12.151,-8.304,-17.364,-16.983 ==> -16.983

10.165,-18.722,13.487,3.453,15.830,-0.040,6.085 ==> 3.453

-167.05,43.12,145.73,95.91,-89.47 ==> 95.91

122.038,73.417,-109.250,-35.822 ==> -35.822

-0.006,0.042,0.147,0.106,0.056,-0.141
0.072,0.086,0.139,0.066,-0.055,0.102
==> 0.106

6.6,9.6,-12.4,-4.5,7.9,15.9 ==> -4.5
---
[[139 120 132 151 129 147]
 [142 133  97 149 152 123]
 [130 123 147 128 120  90]
 [144 128 168 157 158 180]
 [129 156 112 141 126  95]
 [128 146 111 124 136  91]
 [128 125 105 137 130  89]
 [136 161 148 133 128 246]
 [130 148 124 151 139 171]
 [142 117 188 123 134 201]
 [137 131 119 133 142  48]
 [125 108  79 134 119 153]] ==> 139

[[3 4 5 2 5 4 2 4 5 3]
 [4 4 3 3 5 2 4 3 6 3]
 [3 5 5 5 5 5 0 3 8 7]
 [5 5 4 5 3 3 4 1 5 3]
 [3 4 2 2 5 2 2 2 3 2]
 [3 4 4 4 2 5 3 3 5 3]] ==> 3

[[-834 -460 -513 -152 -671 -546 -116]
 [-955  245 -145  436 -687 -344 -116]
 [ 100 -768 -145 -103 -246 -344  644]
 [-950  184 -145  531 -706 -344 -116]
 [ 146 -737 -145 -152 -671  573 -116]
 [-584  426 -145 -210 -671  352 -116]] ==> -834

[[4 3 4 7 5 3 1 5 5]
 [3 3 3 5 2 3 3 2 4]
 [4 2 2 5 6 4 5 6 4]
 [4 4 4 5 4 4 5 5 1]
 [5 3 6 1 6 5 3 6 6]
 [3 4 4 3 5 4 4 4 4]
 [4 4 5 5 5 3 3 5 3]] ==> 4

[[130 203 156 141 108 147 119 106 128]
 [152 183 136 149 123 144 123 123 143]
 [163 147 129 115 147 204 100 135 133]
 [148 133 152 128 159 198 116 147 141]
 [145 115 159 189 176  93 210 182 176]
 [169 156 120 113 141 203  94 130 127]
 [171 194 115 161 119 134 130 111 128]
 [ 98 169 194 114 130 183 104 135 148]
 [115 133 186 142 160 158 144 159 171]
 [197 190  80  87 115 222  60 103  92]] ==> 130

[[55 44 60 46 72 55 45 50 56 51 38 54 34 72 38 67]
 [60 10 21 35 43 67 34 42 39 37 63 76 38 51 15 68]
 [30 25 63 23 40 25 47 66 57 33 66 21 59 33 28 28]
 [42 62 68 45 70 32 57 35 35 50 26 22 58 62 53 29]
 [50 25 30 26 18 54 52 57 56 29 55 55 67 31 36 70]
 [34 43 68 36 55 23 48 71 67 49 58 17 43 43 44 31]
 [31 21 68 39 16 37 25 75 72 33 67 40 26 10 26 25]
 [47 50 18 44 81 44 40 40 36 58 62 44 35 78 44 62]] ==> 55

[[5 5 5 4 4 5 5 8 4 3 3 4 3]
 [5 3 5 4 5 4 7 3 3 6 3 5 4]
 [3 5 4 3 4 5 2 4 4 8 5 3 3]
 [3 5 5 3 3 5 5 4 3 7 6 2 3]
 [2 1 4 3 5 4 3 4 4 4 3 3 3]
 [4 2 2 7 3 5 3 4 6 5 5 5 5]
 [6 6 3 5 5 5 4 4 5 4 3 6 4]
 [2 5 4 6 6 3 5 4 3 5 6 6 4]
 [6 6 5 3 2 2 4 4 2 3 3 3 3]
 [4 5 2 6 3 4 3 6 6 4 4 5 5]
 [7 5 6 5 4 6 5 4 4 4 5 3 6]] ==> 5

[[440 110 556 539 582 610 395 867 417 952 748 689 478 520 520]
 [522 642 759 710 844 322 496 292 723 563 646 328 574 353 318]
 [401 317 635 486 294 737 401 816 502 712 771 873 564 446 797]
 [404 308 642 479 300 733 403 821 498 727 784 870 563 443 779]
 [831 543 947 373 701 561 627 152 715 565 383 323 624 787 555]
 [298 650 369 628 509 446 683 909 574 445 577 645 907 709 934]
 [660 543 948 608 909 343 544 118 706 424 500 641 394 637 478]
 [928 780 359 514 353 424 564 590 433 385 578 464 527 429 688]] ==> 440
---
[[-64  22  52 -30]
 [ 25  12  40 -21]
 [-63  84  82 -15]] >> 40

[[  1   1   0  -2  -1  -6  60]
 [  2  26  65 -13 -26   1   2]] >> -6

[[ -3  20 -65   1]
 [ 10  -3 -27  12]
 [ -4 -21 -26  -4]] >> -27

[[-30 -37 -60  -3  58  29   4]
 [ 60 -52 -31  40 -35  62 -23]
 [-13 -53 -42 -63 -29 -52  49]] >> 62

[[ 28  72  74  81 -33]
 [ -2  -2  -5  -1   3]] >> 81

[[57 59 64 72]
 [71 21 47 59]] >> 64
---
array([4, 2, 7, 3, 3, 8, 0]) -> 7

array([[ -52, -104, -200,  678,  -70, -144],
       [ -95,  -39,   61, -572, -112,   51],
       [ -46,  -28,  -72, -479,  110, -187]]) -> -72

array([[194,  20,  94, 116,  63, 123,  47],
       [100,  93, 125,  64, 121, 109,  61],
       [129,  88,  34, 113,  83, 122,  98]]) -> 34

array([[156, 165, 166, 190,  45],
       [138, 144, 166, 160, 157],
       [161, 151, 156, 144, 248]]) -> 156

array([9, 7, 4, 1, 2, 4]) -> 4

array([-46, -48, -16,  -5,   3,  35, -13]) -> -16

array([6380, 8254, 3041, 9940]) -> 3041

array([[9, 7, 6, 4, 6, 6],
       [8, 6, 5, 1, 7, 6],
       [9, 6, 3, 4, 7, 5]]) -> 3

array([733, 904, 471, 120, 177, 387]) -> 471
---
[[16.7, -0.9, 10.6, 2.8, 23.3], [-0.6, -13.3, 4.4, -15.7, 19.8], [19.4, 20.4, 12.3, 21.2, 5.5]] yields -13.3
[[12.41, 121.44, 221.23, 185.11, 23.00, 24.22, 183.41], [-167.92, -32.77, -130.43, 225.26, 134.36, -229.23, -21.55]] yields -32.77
[[0.10, -0.14, -0.06, 0.15, -0.20, -0.22, 0.07], [0.05, 0.07, 0.02, 0.22, 0.02, -0.11, -0.15]] yields 0.07
[[-58.289, 42.939, 123.918, 97.794, 47.949], [-10.104, 24.216, -53.560, -173.224, 19.139]] yields 24.216
[[-1.65, -0.14, 0.34, 0.24, 0.35, -0.30], [-2.08, -1.52, 1.35, 0.70, -0.12, -0.65], [-1.27, 0.19, 1.53, -0.15, -0.47, -0.87]] yields -1.52
[[2.5, -10.0, 4.8, 0.8, -10.5, 6.8, 1.5], [12.3, -9.7, 5.6, -7.2, 22.3, -16.4, 7.3]] yields -9.7
